Each row below holds a small network's activations on one input, seen along a few directions.
In each table, some parts of the input vary, and every possible input appears once, in random order.
A made-up example of a description, with smaller parts first: one of 2 separate values, together with either a single point or one of 11 places along a line or (one of 6 places along a line, together with one of 8 places around a ring).
Shared parts are said once, and a part with two or three values counts as separate values.

Other details of the inputs vary at random and push rows far along two fixed directions, the same in every table; ignore that.

Rows:
R1: [  7  11   7  -5  -9 -10 -13  11 -20  29  -7]
R2: [ 22  17  14   8  26  22   9  -6  35 -19  27]
R3: [  7  13   5  -2  -8  -5 -21   4 -21  29  -9]
R4: [  5 -88 -49  -1 -21   6  20   1 -25 -32   5]
R5: [  9   5  -3  -3  -7   6  -1 -20  -2   7  -9]
R6: [-10  21  -8  11  -8  -2 -10  -1 -13  34  -9]
R7: [  2 -81 -55  -6 -24   5  22   2 -27 -39   2]
R8: [  1  14   2   8 -10  -6 -14   3 -18  33  -5]
R9: [-24   9  26  -6 -27 -17 -18  -1   1  11 -27]
R10: [-22  14   6  -8   6 -37 -25  12 -10   5 -21]
R11: [-18  17  -1  -3  -6 -10   2  13 -11  35   1]
R12: [ -6  18   5 -18  -8 -11 -11  13 -21  22  -2]
R13: [ -6  10   1   5  -1  -7  -6   6 -12  38 -13]
R14: [-12   8   6  -5  -2 -12  -1  14 -12  37   0]
R15: [ 31   5  14  -2  45  32  18  -7  50 -38  23]
R16: [  4  20   0  -7 -11  -6 -18   5 -23  22 -12]
R17: [-14  11   3   1  -2  -3 -13   1 -14  35  -3]
R18: [ 29   6  22   9  57   8   9  -6  69 -69  20]
R19: [ -6  21  -3   7 -14 -10  -3   9 -15  32  -2]
R20: [-12   6 -11   6   0   9   0  -4  -1  10   8]
R21: [ -27 -100  -44    1  -39    1    4    5  -17  -69   -8]
R22: [  6  12   7 -11  -6   4  -1 -17   1   4   5]
R23: [ 33  30  23  -4  36  34  17 -27  58 -34  22]
R24: [ -8  18  -4   5  -9 -10   2  13 -11  35  -7]
R25: [ -1   9   4   2  -5 -12  -1  14 -13  37  -9]
R26: [ 32   9   2  -1  32  27  17  -4  37 -36   8]
R27: [  2  11   3  -1  -3  -2 -20   1 -18  31 -14]
R28: [ 3 23 -3 13 -5  3 -4 -1 -3 18  3]
R29: [-13  15   1 -18   1  -6 -11   9 -17  26 -12]
R30: [ -22 -101  -55   -1  -25  -20   15  -25  -19  -61   -3]
R31: [ 13   6  34  21  27  20   9   3  69 -54  14]
R32: [  3   4   4 -15 -10  -3   6  -9  -3   6   6]
R33: [  1   8   3  -5   0  -5 -13   7 -16  34 -17]
R34: [ 18  26  28  32  37  23  29  -6  55 -67  24]
R35: [ 24   5  10   6  26  20  20  -1  38 -28  32]
R36: [-15  19   9  -4   5  -7  -8   7  -9  43  -6]
R37: [-22   3  27   0 -15 -16 -29  18  -2  11 -23]
R38: [  0   7   4 -14   4   5   7 -14   6   9  -3]
R39: [  3 -79 -55  -4 -29   5  16  -1 -32 -41   6]
R40: [-20  24  29  18  -4 -22 -11  11 -18  17 -15]
R41: [ 33  12   2   2  28  29   9  -9  34 -37  10]
R42: [-16 -81 -58  -9 -25  10   7  -9 -36 -34   4]
R43: [-17 -77 -60   9 -30  11  17 -11 -28 -33  20]
R44: [-17  19  25   2 -17 -22  -6  -8 -22   6 -21]
R45: [ 29  16   1  18  37  33  29  -9  55 -36  21]
R46: [-22  17  -4   0  -1  -5  -3   5 -11  36  -3]
R47: [ -24 -102  -55   16  -11  -18   13   -8  -13  -58    6]
R48: [ -8  24  10 -21  -1 -12  -8  18 -15  31  -8]
R49: [ 38  23  19  -4  23  18  25 -12  46 -22  10]
R50: [  5  17   6 -10 -20 -12  -4  -6 -16  29 -11]
R51: [ -8  13   9 -20 -12 -13   1  -2 -12  32  -8]
R52: [ 36  17  13  -1  29  27  23 -22  48 -29   8]
R53: [  6  15  27  24  22  22  13   3  70 -56  16]
R54: [-31  27   7  11   6 -37 -17   9  -1  20 -12]
R55: [ -8  10   6  -9  -1  -2 -20   2 -17  31  -7]
R56: [ -5   7   9 -15  -1 -11  -8  15 -15  33  -4]
R57: [ 40  26  26   1  41  32   8  -8  51 -37  30]
R58: [ -4  12   0   8  -5  -3 -13   0 -14  36 -10]
R59: [-15  20  -1   0 -11 -10  -3  10 -14  31   6]
R60: [-18  20  20   2  -8 -21 -14  13 -27  -1 -21]
R61: [ 36  21  13   0  14  21  12 -23  34 -25  12]
R62: [ -3  10  10 -13  -6 -10 -13  12 -19  29   1]
R63: [-16 -99 -39  14 -27  -3  14  -5 -38 -65   0]
R64: [ -6  19   3 -15  -8  -5 -18   6 -22  21  -4]
R65: [  1  13   4   5 -10 -12  -7  10 -16  34  -3]
Description of these inputs: one of 5 places along a line, together with either one of 3 separate values or (one of 2 separate values, together with one of 5 places around a ring).
Question: The inputs of R57 and R64 match in every part but the place on the line of 5. If R27 is changed in the same way as R57 into R64, which row does it become?
Answer: R41
Question: The inputs of R25 and R24 match in every part but the place on the line of 5. If R40 is changed in the same way as R25 into R24, which row does it become?
Answer: R34
Question: A walk changes only the place on the line of 5. It starts at R23 and steps to R42. List the rest of the walk in order.
Answer: R55, R17, R20
Question: Change only the choice among 3 separate values in R34. List by row number the other rows that result.
Answer: R53, R54
Question: List by row number the other rows that have the place on the line of 5 in common with R51.
Answer: R5, R9, R22, R23, R30, R32, R38, R44, R49, R50, R52, R61
Question: Change only the choice among 2 separate values in R20. List by row number the other rows that result.
Answer: R6

Rows:
R66: [-12  60  20 -22  -5 -16 -21  25 -30 104 -11]
R67: [ -1  29  24  -1  15 -13 -20   2  10  11 -14]
R68: [-17 -42 -48 -19 -47  -5   0 -23 -57  33 -12]
R69: [ 47  15  27   5  49  28  14  -2  57 -71  21]
R70: [-14 -73 -37  16 -28   4  17   1 -12 -51   5]
R71: [ 14  41  38  -9  32   5  -5  -3  46 -15   2]
R72: [-25  19  22 -26 -28 -37 -31  16 -47  55 -34]
R73: [ 47  15  -2  10  51  42  25   6  46 -25  40]
R74: [ -2  56  17 -11  -4  -9 -20  29 -28  89  -5]
R75: [-17  40  37 -14  -9 -21 -26  12 -10  45 -24]
R76: [ 12  48  40 -23  25 -10 -14   2  22   4  -8]
R77: [-49 -47 -27  17 -51 -25  -8  10 -51  15 -14]
R78: [-44 -45 -34  11 -42 -30 -17  13 -62  16 -25]
R79: [  6  21  -3  -6 -31   5  -7  -8 -33  48  -9]
R80: [ -8  11  12 -14  -3 -29 -25   6 -25  22 -25]
R81: [ 32  59  19  -2  19  14   0 -21  19  28   1]
R82: [ -2 -88 -49  18   0   9  27 -16  11 -81  12]
R83: [  5 -78 -67  -1  -2  13  22  -3 -21 -15  21]
R84: [ -7 -89 -47   6  -4  13  33 -17  16 -85  17]
R85: [ -7 -43 -40 -13 -47   6  10 -21 -47  23  -6]
R86: [-29 -67 -38   5 -37 -16 -13   6 -53 -10 -17]
R87: [  4  39  28  24  37  -1   4  -5  48 -19  10]
R88: [ -1 -80 -66 -14 -10  15  26  -4 -20 -15  24]
R89: [ 29  36  41  -5  23   9  -2   9  32 -23   5]
R90: [  8  55  11  -3 -12   0 -19  -5 -29  65 -15]
R91: [ 24  10  24  11  34  27  28  -8  70 -62  22]
R92: [  1  24  28   1  -1  -3 -13  11   8   3  -7]
R93: [ 20   1  19  22  36  32  36 -13  77 -74  35]
R94: [-14  45  27  25  12 -11 -13  10  10  15  -4]
R95: [  0  27  24  12  29   5  12  -8  52 -28  15]
Question: The inputs of R72 and R76 match in every part but one. If R66 is changed in the same way as R72 into R76, which row does it become?
Answer: R88
Question: Describe the family of inputs behind these rows.
Answer: one of 5 places around a ring, together with either one of 2 separate values or one of 4 places along a line
Question: List by row number the other rows that have the place on the ring of 5 in common with R80.
Answer: R67, R81, R82, R83, R87
Question: Change only the choice among 2 separate values in R74. List by row number the other rows that result.
Answer: R79
Question: Change only the place on the ring of 5 in R92. List by row number the other rows that result.
Answer: R67, R71, R75, R86
